Each row below holds a small network's activations on one input, seen along a few directions.
In each table, some parts of the input vary, and every possible input appears once, in random order.
A made-up example of a description, with smaller parts first: line(4) and (point or ring(9) or (values(2) and ring(5))).
Shared parts are said once, and a part with two or three values counts as separate values.
(in the rows, 128 means zero)

Other details of the inputs vary at random and push rows far along three fixed directions, the same in every table; ignore that.
These rows show it; all are for the same input, with only those details redrawn:
[111 112 122 128 140 169 125  80 139 109 140 144 109]
[100 105 123 124 139 179 125  80 141 104 133 136 112]
[179 150 109 155 146 108 123  73 129 133 179 212  83]
[118 106 126 133 159 174 114  71 127 123 165 136 120]
[150 130 113 145 150 140 121  68 130 122 168 182  95]
[155 147 161 147 143 120 110 144 124 201 196 120 145]
[104 109 125 125 137 174 126  85 141 108 135 136 112]
[129 173 148 128  62  95 156 194 174 152  93 149 102]

Table:
R1: [115  95 113 114 152 153 128  83  84  97 115 134 106]
R2: [139 148 155 154  69  88 159 179 182 139  96 150 116]
R3: [104 138 114 138  84 138 152 117 160  84 114 176  98]
R4: [157 171 135 111  58  61 150 184 158 129  81 103 111]
R5: [186 124 137 141 125  78 125 129 112 149 157 121 146]
R6: [149 135 126 162 117  97 132 143 111 159 188 139 128]
R7: [ 99 104 132  77 113 140 109 218 157 149  77  81 174]
R8: [120 120 178 127 168 154  99 119 105 170 165  63 169]
R9: [137 155 126  97 101 118 132 105 155 102  99 141 108]
R10: [106 101 140 137 130 160 124 148 108 161 166  73 154]
R11: [118 111 124 113 136 148 124  65 134  77 140 137 141]
R12: [104 137 119 120  97 136 147 102 175  83  86 161  79]
R13: [224 202 140 143 112  43 117 132 141 175 173 162 118]
R14: [127 105 140 134 145 158 126  87 122 103 109 129 124]
R15: [156 127  93 117 120 128 129  91 102 100 140 146 114]
R16: [114 143  81 131 173 149 103  79 117 104  90 128 147]
R17: [150 120 133 166 133  84 132 127 119 149 186 141 129]
R18: [229 159 120 154 115  45 128 129 118 156 158 155 114]
R19: [113  99 140 134 172 153 118  62 100 101 159 150 139]
R20: [168 144 112 151 145 118 123  76 131 131 172 199  88]
R21: [147 108 175 128 154 143 101 120 119 170 179  66 197]
R22: [100 106  80 133 170 159 136 117 141 114 129 140 124]
R23: [171 131 151 155 116  64 142 163 102 159 126 142 126]
R24: [145 168 133 107  77 119 139 156 142 132 113 137 133]
R25: [ 96 148 140 129 178 145 104 181  89 168 130  85 178]
R26: [130 118 128  94 180 143  91 181 110 170 186  72 188]
R27: [121 142 124 127  69  98 161 178 153 125  84 135  89]
R28: [144 121 159 108 154 121  98 131  96 182 180  43 174]
R29: [113 101 125 125 100 132 155 131 127  81  53 116 102]
R30: [161 170 155 128 117  92 130 159 113 175 134 159 119]
R31: [ 72 136  94 132 142 162 131 143 147  89  87 130 123]
R32: [ 90  76 116 138  96 145 160 114 158  64  71 123 103]
R33: [191 139  99 152 148  65 105 173 144 180 162 213 108]
R34: [ 99 111 167 138  99 159 137 164 172 142 104  66 150]
R35: [180 121 133 174 133  91 128 131 126 164 170 124 120]
R36: [110 100 116 128 141 142 128  87 129 105 134 115 102]
R37: [100  79 136 103 174 158  91 180 109 167 119  99 173]
R38: [ 86 124 111  87 130 154 138 183 146 132  88  68 171]
R39: [122 128 167 109  91 143 130 163 160 139  96  55 169]
R40: [ 85 133 124 158 175 157 101 143 124 172 120  75 177]
R41: [ 77 120 174 132  94 139 141 174 166 141 124  84 162]
R42: [107 125 175 110 153 151 110 128 108 164 139  79 156]
R43: [153 141 117 106 130 135 120  81 128 109 135 155 116]
R44: [157 115 102 157 152 113 123  64 126 107 165 147  88]
R45: [ 86 137 156  93  76 156 135 168 147 122 106  72 172]
R46: [151 141 124 135 144 138 124  95  93 131 153 179 116]
R47: [120 104 124 124 146 136 126  89 103  97 113 109 109]
R48: [140 161 120 113  53  79 154 178 135 116 100 132 122]
R49: [118 135 125 137 107 135 138 100 174  94 108 141  93]
R50: [139 129  81 132 186 125 131 113 100 130 134 176 118]
R51: [102 128  94 149 206 160  97  74  83 123 103 136 146]
R52: [ 90 100 134 121 112 124 151 129 111  84  90 123 123]
R53: [127 121 135 133 106 121 152 112 141  85  72 175 103]
R54: [ 95 130 121 126  86 165 150 130 159  99  99 146 108]
R55: [ 88 110 121  98 109 137 149 116 122  75  55 120  90]
R56: [119 193 103 110  97  97 139 198 150 112  64 136 131]
R57: [117  94 114 114 131 132 130  82 116  77 133 115 137]
R58: [167 147 134 142 127  94 130 156  74 173 159 142 128]
R59: [106 102 115 127 133 146 134 100  83  95 130 135 122]
R60: [145 153 117 116 147  91 125 210 114 157 134 159 125]
R61: [134 102 144 104 158 150 100 116  87 162 175  54 171]
R62: [115 160 148 125  80 112 149 170 128 129 102 153 126]
R63: [109 104  87 120 170 151 117 138 139 104 151 152 115]
Changing only one part turns R37 into R33. The same change can be made to R1. Which row results?
Answer: R27
Changing only one part turns R16 into R40. The same change can be made to R13. Which row results?
Answer: R49
What is each input in this table made of?
Answer: values(3) and (line(5) or (values(2) and ring(8)))
Which other rows does R14 become when the values(2) part takes its other values? List them by row number.
Answer: R29
Which other rows does R24 become when the ring(8) part takes its other values? List them by row number.
Answer: R9, R11, R13, R21, R39, R43, R45

Table:
R64: [167 124 106 121 189 131 103 126 106 162 200 145 146]
R65: [107 162 164 146 132 126 127 205 132 193 138 106 141]
R66: [146 153 184 141  98 100 132 160 158 181 133  76 152]
R67: [116 136 158 104  77 140 143 117 158 106 117 116 124]
R68: [137 146 102 115 173 148  90 112 128 146 166 116 166]
R69: [198 224  91 130  82  35 146 136 126 114  79 218  83]
R70: [138  85  93 156 121 142 146  41 139  53 117 169  73]
R71: [ 96 122 155  99  76  97 149 222 126 133  37  91 134]
R72: [133  90  98 125 104 148 149  44 127  51 139 180  74]
R73: [104 164 123 138 103 113 144 177 145 164 103 151  99]
R74: [182 164 173 145 127  89 113 113 137 180 190 124 142]
R75: [106 109 135 150 170 172 110 107 110 149 156 145 161]
R76: [195 162 144 131 150  73 122 163  72 194 176 136 145]
R77: [143 110 115 152 190 109 112  99  60 137 169 119 149]
R78: [ 32 109 160 116 118 200 139 182 150 120  70  76 158]
R79: [137 105  94 118 203 173  82  81 115 130 173 117 151]
R80: [119 151 106 101  88 117 148 139 132  80  32 137 100]
R81: [ 66  65  95  91 139 177 125 130 152  67  68 121 121]
R82: [162 113 102 154 101 102 151  75 131  82 144 190  70]
R83: [128  95 135 149 136 146 131  74 145 108 128 102 123]
R84: [130 149 103 139 118  77 140 204 148 144 115 140 132]
R85: [ 74  80 178  96 120 201 115 108 120 122 167  39 173]
What is each input in this table made of?
Answer: line(4) or ring(8) or (values(2) and line(5))
Which other rows does R64 become when the values(2) part takes its other values? List them by row number.
Answer: R76
A walk changes only the line(4) part. It starts at R75 and steps to R78. List the rest of the walk in order.
Answer: R65, R73
